Each row below holds a small network's activations on one input, seen along a few directions.
Each table varies a few parts of the input and shows all the possible inputs, shuffled.
A made-up example of a description, with smaller parts first: one of 6 places along a line, together with either a single point or one of 9 places around a ring or (one of 3 separate values, together with one of 8 places around a ring).
Shared parts are said once, and a part with two or three values counts as separate values.
(in the rows, 128 means zero)

Rows:
row 1: [127 150 140 133 164 157 134 162 150 102 127 111 120 110  88]
row 2: [128 148 135 118 165 128 137 154 179 106 114 106 131 116  93]
row 3: [153 145 138 121 143 119 118 149 103 123 119 129  97 104 156]
row 4: [ 86 119 121  29  49 150 126 140 129 247 198 146 132 123 137]
row 5: [141 109 137 129 124 139 126  86 105 128  96 124 117 132 157]
row 6: [139  92 125 141 115 127 131  92 108 122 110 143 132 122 150]
row 7: [131 173 122 128 146  84 103 148 123 138 124 115 130 148 153]
row 8: [153 128 125 133 134 107 123 155 106 117 133 148 110  96 149]
row 9: [124 157 133 157 128 142 105 114  77 124 140 123 117 152 151]
row 10: [108  84 125  12  51 148 146 129 131 247 189 139 114  86 131]
row 11: [113 112 133 164 141 174 150 130 141  88 142 129 131 112  86]
row 12: [124 132 115 147 124  89 116 113 122 135 120 139 153 167 142]
row 13: [152 140 133 107 147  88 120 145 136 131 105 122 109 112 159]
row 14: [126 148 125 136 131  99 111 106 118 142 106 119 137 176 148]
row 15: [144 108 131 149 117 134 124 115  92 112 134 148 107 106 151]
row 16: [145 125 144 137 127 146 120 109  89 118 120 130  94 115 156]
row 17: [122 124 115 162 117 123 114  98  98 127 129 137 153 162 148]
row 18: [119 115 143 144 135 176 150  98 155 103 102 104 141 139  92]
row 19: [141 101 124 126 124  92 135 108 132 129 102 146 132 129 145]
row 20: [150 124 119 119 138  77 125 152 140 125 119 140 122 103 152]
row 21: [116 129 149 153 147 185 142 124 138  96 128 109 119 120  90]
row 22: [142 117 137 114 132 104 129 103 129 135  89 127 118 138 152]
row 23: [ 89  73 123  24  48 180 152 154 191 202 193 112 119 101  72]
row 24: [116  99 127 155 129 165 158 104 159  95 115 123 154 131  87]
row 25: [131 155 110 140 138  74 108 155 127 130 137 135 145 141 148]
row 26: [131 160 115 153 134 103 107 160  93 122 152 143 133 134 144]
row 27: [123 140 126 150 125 134 109  91  94 134 115 117 138 170 153]
row 28: [132 177 127 141 141 114 101 153  89 129 139 123 118 141 149]
row 29: [124 125 139 125 141 139 151 112 175 106  96 109 139 145  88]
row 30: [124 134 125 146 159 148 143 167 154  95 141 131 134 102  83]
row 31: [126 132 120 130 158 119 144 158 183  99 127 126 145 109  87]
row 32: [122 109 123 136 133 129 158 117 178  98 108 128 152 137  81]
row 33: [123 140 122 169 120 131 109 121  80 116 154 143 132 144 146]
The inputs of row 13 and row 2 match in every part but one. If row 20 is changed in the same way as row 13 into row 2, which row does it become?
> row 31
Describe the family of inputs behind these rows.
> one of 3 separate values, together with either a single point or (one of 2 separate values, together with one of 5 places around a ring)
Which other rows does row 14 become when the choice among 2 separate values takes its other values? List them by row number.
> row 12

Rows:
row 34: [129 140 128 139 149 127 132 145 144 108 125 125 133 122 110]
row 35: [ 92  82 125  20  45 159 148 127 157 233 185 134 125 110 109]
row 36: [144 132 126 134 137  98 119 125 118 123 111 131 123 131 152]
row 37: [129 119 134 146 135 151 137 121 129 103 123 126 124 120 114]
row 38: [132 123 134 140 141 141 137 124 137 106 116 123 125 121 116]
row 39: [133 150 128 144 139 119 114 139 106 122 131 130 123 132 143]
row 40: [128 124 127 138 140 120 135 120 152 111 106 121 140 140 115]
row 41: [126 125 128 142 140 130 136 118 145 111 111 124 141 138 114]
row 42: [131 136 128 146 130 121 118 111 107 124 118 128 131 147 147]
row 43: [136 130 131 148 128 130 119 118  98 119 126 135 119 129 149]
row 44: [127 140 131 142 146 140 132 142 137 106 129 121 128 123 108]
row 45: [131 146 127 150 134 129 114 137  98 119 139 133 122 131 142]
row 46: [ 94  96 122  17  54 157 140 156 157 233 201 130 120  92 111]
row 47: [121 121 131 151 132 152 135 112 131 107 123 123 136 137 110]
row 48: [124 125 131 145 137 143 135 114 138 110 115 120 136 139 112]
row 49: [133 136 124 143 133 108 119 114 113 126 114 131 136 146 148]
row 50: [129 132 127 152 125 131 118 108  99 121 125 131 131 146 145]
row 51: [137 122 130 133 143 119 137 129 150 107 107 124 129 123 119]
row 52: [138 149 123 136 142  97 114 143 118 122 123 131 125 133 146]
row 53: [138 133 131 141 134 120 119 120 105 121 118 132 120 130 150]
row 54: [141 133 128 138 137 107 120 123 111 123 115 135 124 129 152]
row 55: [124 135 131 148 141 149 132 140 130 104 137 123 127 122 107]
row 56: [134 123 131 137 144 128 138 127 143 108 112 127 130 120 118]
row 57: [135 150 124 141 142 106 114 141 111 123 128 134 127 131 145]
row 58: [136 135 123 139 133  99 118 116 120 126 110 128 134 148 149]
row 59: [101  79 125  13  48 160 147 138 154 232 186 134 116  92 114]
row 60: [131 139 127 135 148 118 131 147 151 107 120 123 132 124 112]
The inputs of row 44 and row 48 match in every part but one. If row 60 is changed in the same way as row 44 into row 48, which row does it become?
> row 40
Describe the family of inputs behind these rows.
> one of 3 separate values, together with either a single point or (one of 2 separate values, together with one of 4 places along a line)
Which other rows does row 56 become when the choice among 3 separate values takes its other values? List them by row number.
> row 34, row 41

Rows:
row 61: [155 160 134 231 191 105 114 101  94  37  69 128 135 164 146]
row 62: [122 113 127 114 113 126 131 110 134 147 122 127 133 140 131]
row 63: [120 135 127 129 109 142 116 128  94 147 155 134 123 131 143]
row 64: [118 111 132 126 116 156 137 116 132 130 136 129 130 123 115]
row 65: [126 126 126 113 127 126 135 142 150 131 129 126 132 122 114]
row 66: [121 112 128 119 112 143 135 113 135 136 127 127 134 133 120]
row 67: [124 149 123 122 126 126 114 156 109 142 158 133 120 119 136]
row 68: [122 126 130 120 130 140 138 144 147 126 139 128 127 112 109]
row 69: [125 123 127 117 130 133 139 142 148 128 135 125 129 115 107]
row 70: [128 118 127 111 112 120 127 111 118 153 124 133 129 133 148]
row 71: [127 127 125 108 128 110 130 138 148 142 125 126 131 128 124]
row 72: [124 133 132 120 132 147 133 148 136 125 143 123 118 111 110]
row 73: [121 109 129 123 116 149 139 114 134 132 132 126 132 127 114]
row 74: [122 115 127 115 113 131 134 109 137 142 125 125 134 137 126]
row 75: [134 133 125 105 127 104 125 139 133 148 127 132 127 121 140]
row 76: [160 171 129 226 206  93 109 129 109  33  72 121 135 149 145]
row 77: [120 119 135 126 117 163 133 120 121 130 140 124 122 123 116]
row 78: [135 133 124 110 122 107 119 145 122 145 138 134 118 118 144]
row 79: [126 129 126 109 127 115 133 138 152 137 128 124 131 125 120]
row 80: [130 118 127 116 107 123 121 117 107 149 135 135 120 129 152]
Describe the family of inputs behind these rows.
> one of 2 separate values, together with either a single point or one of 9 places along a line
The inputs of row 73 and row 69 match in every part but the choice among 2 separate values. If row 62 is changed in the same way as row 73 into row 69, which row does it become?
> row 71

Rows:
row 81: [122 122 132 126 127 156 135 136 132 124 142 126 123 110 111]
row 82: [121 125 131 126 126 156 136 137 131 125 142 128 125 115 108]
row 83: [133 118 125 124 118 113 125 110 119 139 117 135 132 139 146]
row 84: [122 112 129 124 125 133 142 114 151 126 117 126 138 132 112]
row 85: [129 119 130 128 113 134 122 109 105 138 130 131 121 132 146]
row 86: [121 112 133 127 118 156 140 115 135 125 128 124 129 128 110]
row 87: [130 144 122 123 127 110 114 147 116 139 142 131 125 128 142]
row 88: [122 113 126 125 124 133 140 114 152 126 117 123 142 135 112]
row 89: [136 138 126 121 128 111 117 146 115 136 139 133 117 117 146]
row 90: [117 127 132 127 127 155 135 136 133 127 145 127 127 118 108]
row 91: [128 134 128 127 119 135 120 132 101 140 144 135 121 123 141]
row 92: [127 130 129 116 138 120 137 137 157 126 120 123 133 124 112]
row 93: [132 124 129 115 138 121 137 137 156 123 118 122 129 117 116]
row 94: [129 129 129 120 134 132 134 151 146 121 137 125 121 108 112]
row 95: [138 133 126 117 132 100 120 133 125 139 119 130 123 126 150]
row 96: [122 109 134 127 119 156 139 114 136 124 128 123 126 124 113]
row 97: [129 122 123 126 118 112 122 110 121 141 120 131 137 145 145]
row 98: [131 144 125 122 127 109 116 146 115 139 141 134 121 125 142]
row 99: [126 110 128 122 124 134 143 115 150 125 114 126 137 129 112]
row 100: [124 138 125 129 119 134 117 131 103 142 147 131 126 130 141]
row 101: [127 107 129 122 126 134 143 114 151 124 114 125 133 125 116]
row 102: [123 135 125 122 134 131 131 152 147 124 141 123 130 119 108]
row 103: [125 137 128 128 120 134 119 130 102 142 147 135 123 126 141]
row 104: [116 115 131 129 118 155 137 115 137 126 131 120 134 135 109]
row 105: [133 139 122 119 130  99 118 133 127 142 122 128 131 137 146]
row 106: [137 135 125 117 131 100 120 134 124 140 119 131 126 131 146]
row 107: [123 125 126 130 111 134 120 110 107 141 133 128 129 143 143]
row 108: [148 154 134 218 195 124 127 120 121  35  82 117 136 145 114]
row 109: [117 115 134 128 119 155 139 114 136 126 131 124 130 131 109]
row 110: [116 128 129 129 126 155 133 137 134 127 146 124 131 121 108]
row 111: [128 131 128 119 133 132 134 153 145 122 137 127 124 113 109]
row 112: [134 138 125 118 131  99 120 132 126 142 122 131 127 134 146]
row 113: [154 166 132 219 185 103 107 117  92  49  82 129 131 154 155]
row 114: [126 130 126 117 137 120 135 138 158 126 121 120 137 128 112]
row 115: [128 122 129 128 111 135 122 110 105 139 130 132 124 137 143]
row 116: [124 125 129 129 112 133 122 109 106 141 133 132 125 140 143]
row 117: [129 121 125 125 119 111 124 109 120 141 119 134 133 141 145]
row 118: [130 132 129 127 120 135 120 131 101 139 144 134 118 119 145]
row 119: [134 141 124 121 127 111 117 148 114 137 139 134 120 122 143]
row 120: [134 115 126 123 120 113 125 109 120 138 116 133 129 134 150]
row 121: [124 134 128 121 134 131 133 151 146 124 140 126 125 116 109]
row 122: [130 127 128 115 137 121 138 138 156 124 118 123 132 121 112]
The inputs of row 82 and row 91 match in every part but one. If row 90 is changed in the same way as row 82 into row 91, which row does it become?
> row 103
The inputs of row 85 and row 96 match in every part but one. If row 106 is changed in the same way as row 85 into row 96, which row does it become?
> row 122
Describe the family of inputs behind these rows.
> one of 2 separate values, together with either a single point or (one of 4 places along a line, together with one of 5 places around a ring)
Which other rows does row 94 become when the place on the line of 4 takes its other values? List them by row number.
> row 102, row 111, row 121
Which other rows does row 105 become when the choice among 2 separate values takes its other values? List them by row number.
> row 114

Rows:
row 123: [130 130 129 138 133 127 127 124 126 119 122 127 129 132 129]
row 124: [130 132 128 137 136 126 128 131 130 118 124 127 129 128 125]
row 125: [130 131 128 138 132 125 125 124 123 121 123 128 129 133 132]
row 126: [131 132 128 136 135 124 126 129 128 119 123 127 128 130 129]
row 127: [131 134 128 136 134 122 125 129 124 122 124 128 128 131 132]
row 128: [ 97  87 124  21  52 159 145 140 156 227 188 132 121  99 110]
row 129: [130 130 129 138 135 129 129 125 128 118 122 127 129 131 126]
row 130: [129 129 129 138 134 130 129 126 128 117 123 127 129 130 125]
row 131: [131 130 128 137 133 125 127 124 124 120 121 128 129 132 131]
row 132: [131 131 128 138 132 126 125 124 121 121 124 128 128 132 133]
row 133: [131 133 128 136 137 125 128 130 129 119 123 127 129 129 127]
row 134: [132 132 128 136 135 122 126 129 126 121 123 128 128 130 131]
row 135: [132 134 128 136 134 123 124 129 122 122 125 129 127 130 133]
Describe the family of inputs behind these rows.
> either a single point or (one of 2 separate values, together with one of 6 places along a line)
Which other rows does row 126 become when the choice among 2 separate values takes its other values? List them by row number.
> row 123

Rows:
row 136: [119 114 129 119 128 151 146 146 160 119 144 125 129 104  91]
row 137: [113 108 136 118 109 175 140 110 132 136 137 119 126 127 108]
row 138: [116 103 136 111 110 157 145  98 144 141 122 120 131 134 111]
row 139: [131 131 127 100 110 118 117 143 106 161 150 137 110 113 151]
row 140: [123 110 127 111 128 136 150 138 170 124 126 127 136 113  94]
row 141: [117 115 123 116  92 143 123 113 101 160 154 137 129 134 141]
row 142: [126 140 123  97 131 107 127 156 152 149 136 124 130 121 122]
row 143: [160 161 130 225 195  88 110 110 106  36  63 123 136 163 150]
row 144: [134 126 124  93 110 103 119 133 119 166 135 135 119 119 158]
row 145: [118 109 123 110  94 126 125 103 115 165 138 138 135 142 146]
row 146: [122 147 126 105 129 123 124 166 141 143 152 125 122 115 118]
row 147: [155 172 133 233 200 109 110 119  90  36  80 127 133 151 145]
The inputs of row 145 and row 141 match in every part but one. If row 140 is changed in the same way as row 145 into row 141, which row does it become?
> row 136
Describe the family of inputs behind these rows.
> one of 2 separate values, together with either a single point or one of 5 places around a ring
